These are the activations of a small neural network, seen along a few directions. Each row is one input.
In each table, some parts of the input vary, and every possible input appears once, in random order.
A made-up example of a description, with smaller parts first: one of 8 places around a ring, together with either a single point or one of 11 places along a line or (one of 3 separate values, together with one of 6 places along a line).
Shared parts are said once, and a part with two or three values counts as separate values.

Table:
x1: [-12 -27 -15 -21 -57 -28  19  -1  30  25 -45 -26  15  13]
x2: [  1 -17   4 -40 -42  12  36 -18  29  15 -26 -20  30  25]
x3: [ -2  57   4  50  85  21 -38  16 -63 -30  56  17 -45 -16]
x4: [-12 -26 -23 -32 -55 -25  15  -3  31  23 -35 -23  16  19]
x5: [ 13  37   5  52  89   8 -41  11 -44 -49  40  52 -50 -14]
x6: [  2 -23   9 -34 -49  11  32 -17  30  14 -20 -24  26  24]
x7: [  0 -29  -1 -35 -55  -7  24  -8  13  17 -32 -22  24  31]
x8: [ -5  52  27  70  68  16 -48  15 -67 -36  46  10 -45 -30]
x9: [  9  33  28  72  72   3 -50  10 -47 -55  30  45 -50 -28]
x10: [  7  38  13  53  83   9 -49   9 -46 -55  34  50 -44 -22]
x11: [ -6  23  14  35  99 -12 -26   8 -55 -37  63  38 -29 -38]
x12: [  9 -21  -7 -24 -52  14  20  -5  48  28 -15 -20  33  11]
x13: [  8 -21   1 -14 -54  10  24  -3  47  30 -26 -23  32   5]
x14: [ -6 -21 -36 -39 -43 -25  28  -2  32  30 -35 -18  15  26]
x15: [ 14 -16 -19 -31 -39  14  32  -5  48  34 -16 -14  32  18]
x16: [ -9  18  29  42  84 -13 -40   6 -56 -44  62  31 -28 -46]
x17: [ -2 -23  -6 -41 -48  -5  28  -9  11  19 -38 -18  28  33]
x18: [  6 -20 -36 -36 -43  -3  24   1  48  42 -24  -9  14   9]
x19: [  2 -23  17 -23 -51   7  37 -16  29  16 -30 -27  25  18]
x20: [-13 -20 -28 -39 -48 -23  19  -4  30  25 -41 -19  21  20]
x21: [ -1 -19 -28 -35 -48  -2  15   0  46  37 -30 -11  20   3]
x22: [  0 -26 -16 -19 -57  -7  15   3  46  38 -33 -18  14  -4]
x23: [ -4  52  19  56  70  19 -51  14 -63 -37  56  11 -43 -25]
x24: [ 10  32  20  58  74   6 -54   9 -44 -56  40  46 -48 -23]
x25: [  6 -23 -14 -42 -43  -7  37  -7  13  24 -32 -16  23  39]
x26: [  8 -17  -4 -41 -37  11  45 -17  31  20 -20 -18  25  31]
x27: [ -1 -29   7 -24 -57 -11  29  -6  11  19 -42 -24  23  25]
x28: [ -7  57  12  51  79  22 -47  14 -65 -37  50  15 -39 -24]
x29: [-12  24  22  36  93 -10 -35   5 -57 -43  56  35 -23 -45]
x30: [  1 -25 -23 -29 -55  -4  11   0  48  36 -23 -15  15   2]
x31: [-10  18  37  56  82 -16 -36   6 -59 -43  52  30 -29 -52]
x32: [  7 -15 -12 -31 -45  16  24  -6  46  29 -22 -16  37  12]
Q: Changing only one part turns x27 into x25. The same change can be made to x1. Which row results?
A: x14
Q: What do these inputs look like to the network?
A: one of 4 places along a line, together with either one of 3 separate values or one of 5 places around a ring
Q: A walk changes only the place on the line of 4. It starts at x15 and steps to x32. List the rest of the walk in order.
A: x12, x13
Q: Which other rows does x28 become when the choice among 3 separate values takes its other values? List them by row number.
A: x10, x29
Q: Which other rows does x19 become when the place on the line of 4 takes its other values? List them by row number.
A: x2, x6, x26
Q: Which other rows does x5 become when the choice among 3 separate values takes its other values? List them by row number.
A: x3, x11

Table:
x33: [ -2  -1  -6   5  12  -9 -16   7  -5  -3   5  13  -3 -13]
x34: [  4  21  17   9  15  29  -4  -4 -18 -13  15  -3  -4   6]
x35: [  1  11 -18  11  11   0 -14   9   9   7   5  10 -16 -15]
x36: [ -2  -3 -16   0  18 -14  -5   5   8   3   9  15 -10 -15]
x37: [  4  13  16  18   9  13  -4   2 -22  -8   7  -3 -13   3]
x38: [  0   3  -8  11   7  -6 -19   8  -3  -3   9   7  -7  -9]
x39: [ -5  10   6  16   6   0 -15   2  -9 -11  -2   2 -14  -7]
x40: [  4   9  15  18  12   6  -1   1 -21 -10  10  -3  -7   4]
x41: [ 12 -36 -24 -56 -88   2  46 -12  59  38 -62 -24  35  51]
x42: [  1   7  17  -3  21  12   5  -9 -18 -16  19   2   2   4]
x43: [  1   6 -19  11  14  -7 -11   9  10   5   8   9 -10 -13]
x44: [  3  13  17   2  22  18   3  -6 -19 -14  14   2   6   3]
x45: [ -8  -3   7   4  12 -15  -6  -3  -9 -14   2   8  -7  -8]
x46: [  3   5  16  12  17   2   2   0 -24  -9   6   3  -3   0]
x47: [  0   3 -17   6  18  -9  -7   8   7   5   4  15  -6 -17]
x48: [ -3  -7  -6   0  11 -14 -14   4  -4  -5  10  13  -7 -12]
x49: [  1  -1  17   7  16  -3   5  -3 -22 -11  11   3  -6   1]
x50: [  4  17  16   8  18  21  -1  -4 -17 -15  18  -4   2   8]
x51: [ -6   2   6  10  13 -10  -8   0 -10 -12  -3   8  -4  -9]
x52: [-12 -35 -31 -64 -86 -16  46  -8  45  52 -53 -44  40  36]
x53: [  5 -47  -2 -51 -92   5  51 -15  72  50 -43 -38  54  16]
x54: [  0   7  -7  11   5   1 -23   9  -4  -2   6   7 -13 -11]
x55: [ -5   6   5  15   8  -7 -11   2  -7 -13   1   2  -8  -5]
Q: What do these inputs look like to the network?
A: either one of 3 separate values or (one of 4 places along a line, together with one of 5 places along a line)
Q: Which other rows does x43 become when the place on the line of 4 takes its other values? List them by row number.
A: x35, x36, x47
Q: Which other rows does x38 become when the place on the line of 5 takes its other values? List them by row number.
A: x40, x43, x50, x55

Table:
x56: [-11 -15 -14 -26  -3 -32  30  -5 -16  11 -19  -7   4  24]
x57: [-22 -29 -17  -2 -27 -56  -7   9  15  14 -26  -6  -6 -22]
x58: [ -1 -21 -18  -1 -16 -16  -4   8  46  33   4   1  12 -40]
x59: [  2  37  26  51 103  15 -40   6 -46 -42  70  43 -35 -54]
x60: [ 17   9  32  12 -39  40  15 -10   3  -2 -17 -24   3  30]
x61: [ 14  19 -25 -10 -17  24  17   6   8  24 -13 -16  -7  35]
x62: [-10  22  24  51  89 -27 -48  11 -85 -57  48  38 -47 -27]
x63: [  1   3 -31  16 -40   2 -21  20  33  31 -23 -11 -11 -13]
x64: [  4  64  10  74  81  25 -58  18 -54 -46  45  27 -52 -21]
x65: [-22 -13  12 -32 -18 -20  12 -11 -23  -7 -15 -18  21  18]
x66: [  1  18  -2 -14 -32  35  -1  -5   2   5  -8 -28   8  29]
x67: [-10 -27 -23 -23 -13 -42   1  -3  15  -4 -30  15  -1   8]
x68: [ 13 -18  44  -4 -13  26  32 -16  14  -1   7 -12  31   2]
x69: [ -3 -25  44  -5 -24 -16  27 -16 -24 -15 -27 -16  18  17]
x70: [ 13   7 -35  -7 -26  15 -14   9  35  13 -26  10  -7  18]
x71: [ -3  -7  11 -31  -6  20  17 -13  13   7  17 -15  35   1]
x72: [ 11 -18 -24 -23  -3  -2   5  -3  47  13   2  22  16 -11]
x73: [ 10  -6 -14 -26   6   8  36  -5  19  24  14  -2  19   6]
Q: Changing only one part turns x65 into x71. The same change can be made to x57. Which row results?
A: x58
Q: What do these inputs look like to the network?
A: one of 3 separate values, together with either a single point or one of 5 places along a line
Q: Which other rows does x60 become when the choice among 3 separate values takes its other values? List them by row number.
A: x68, x69

Table:
x74: [  3  54  36  69 101  23 -50   9 -74 -58  64  34 -45 -32]
x75: [ -6  -6 -20  -8 -33  -9  -7   5  21  15 -22  -9   1   2]
x76: [  3  -8 -27 -21 -13  -1   3   1  32  17  -7   5   9   1]
x77: [ -2 -14  -9 -31  -8  -8  17  -8  10   6  -8   0  17  13]
x78: [  4  -2 -28  -8 -22  -4   6   6  22  22 -19  -4  -4  11]
x79: [  2 -18  -8  -2 -24 -12   1   2  30  12 -18   2   5 -10]
x80: [ -1  46  10  71 103   1 -65  20 -60 -48  62  46 -56 -48]
x81: [ -3 -24   9 -11 -19 -19  15  -7   7   1 -17  -3  12   3]
x82: [  7 -12  19  -2 -25  11  14  -8  14   2 -12 -10  13   7]
x83: [ -1   0   7  -8 -34  14   5  -4   5   5 -17 -22  10  19]
x84: [  8  -2   0 -22 -14  22  17  -9  16   7  -2  -7  18  17]
x85: [-11 -13  -2 -17 -28 -16   6  -3  -2   4 -22 -14   9  14]
x86: [ -1  -9 -10 -18 -17 -11  20  -2   0  11 -20  -9   4  22]
x87: [ 10   5  -1  -8 -23  19  19  -3   6  11 -14 -16   5  27]
x88: [ -7 -19   2 -21 -13 -13  21  -6   7  14  -4 -11  19  -1]
x89: [  4  -6  11 -12 -19  16  20  -7  14  15   2 -18  20   3]
x90: [ -8  40  27  60 106  -7 -49   9 -78 -60  59  40 -49 -35]
x91: [ -2 -12 -15 -11 -18  -6   7   3  30  24  -4  -6  11 -13]
Q: Changing only one part turns x79 into x82. The same change can be made to x75. Which row results?
A: x83
Q: What do these inputs look like to the network?
A: one of 3 separate values, together with either a single point or one of 5 places around a ring
Q: List by row number the other rows that have the choice among 3 separate values in common with x88.
A: x77, x81, x85, x86, x90

Table:
x92: [ 11 -12  17   0  58  -9  -3  -3 -34 -26  31  42   4 -15]
x93: [ 10  63   4  31  36  67 -24   7 -28 -11  34  -3 -30   4]
x94: [-20  23 -26   4   4 -17 -25   5 -17 -21 -24  -3 -24  20]
x95: [ -6 -37 -28 -39  -4 -44  30  -1  21  33   6   2  12 -11]
x96: [ -3 -20 -24   7 -32 -37  13  16   4  31 -33 -11 -12   4]
x97: [ -2  -8  31  19  25 -12 -33   0 -40 -34  26  20  -5 -20]
x98: [-19   1   0  23   7 -40  -5   0 -16 -19 -33   5 -24  -2]
x99: [ 13   4  27  42  24  -9 -19   3 -34 -33   7  22 -35   3]
x100: [-20 -34 -15 -20 -32 -42  -2   9   7  30  -8 -16   9 -18]
x101: [  9  25  22  18  74  37   9  -3 -13 -11  63  15   9 -24]
x102: [  9  23   1  21  20  16 -37   9 -36 -34  14  16 -38  24]
x103: [ -3   5 -50 -12 -35 -15  -8  19   1  30 -25 -17 -11  26]
x104: [-21 -14  -5 -23  37 -44  13  -9  -7 -14  -2  23   9 -20]
x105: [  1 -30 -19 -26 -52   4  -3   1  71  33 -16  -9  28 -22]
x106: [  0  31  34  35  40  33 -21   1 -23 -19  55  -5   2 -33]
x107: [ 12 -35 -33 -43 -26   1  30 -12  89  34   2   9  30 -13]
x108: [ 13 -18 105 -66 -87  73 112 -60 -34 -10 -38 -88  82 113]
x109: [ 18  44  29  54  41  40  -7   3 -23 -14  29   0 -27 -15]
x110: [-36 -12   8  -3   7 -44 -18  -4 -17 -20 -10   3   2 -25]
x111: [ 17  13 -52 -20 -55  32 -10   9  62  39 -35  -5  10  22]
x112: [ 18 -13 -27   0 -52  10  11  10  68  36 -43  -1   9   0]
Q: What do these inputs look like to the network?
A: either a single point or (one of 4 places along a line, together with one of 5 places along a line)
Q: Which other rows does x109 become when the place on the line of 5 takes its other values? List them by row number.
A: x96, x98, x99, x112
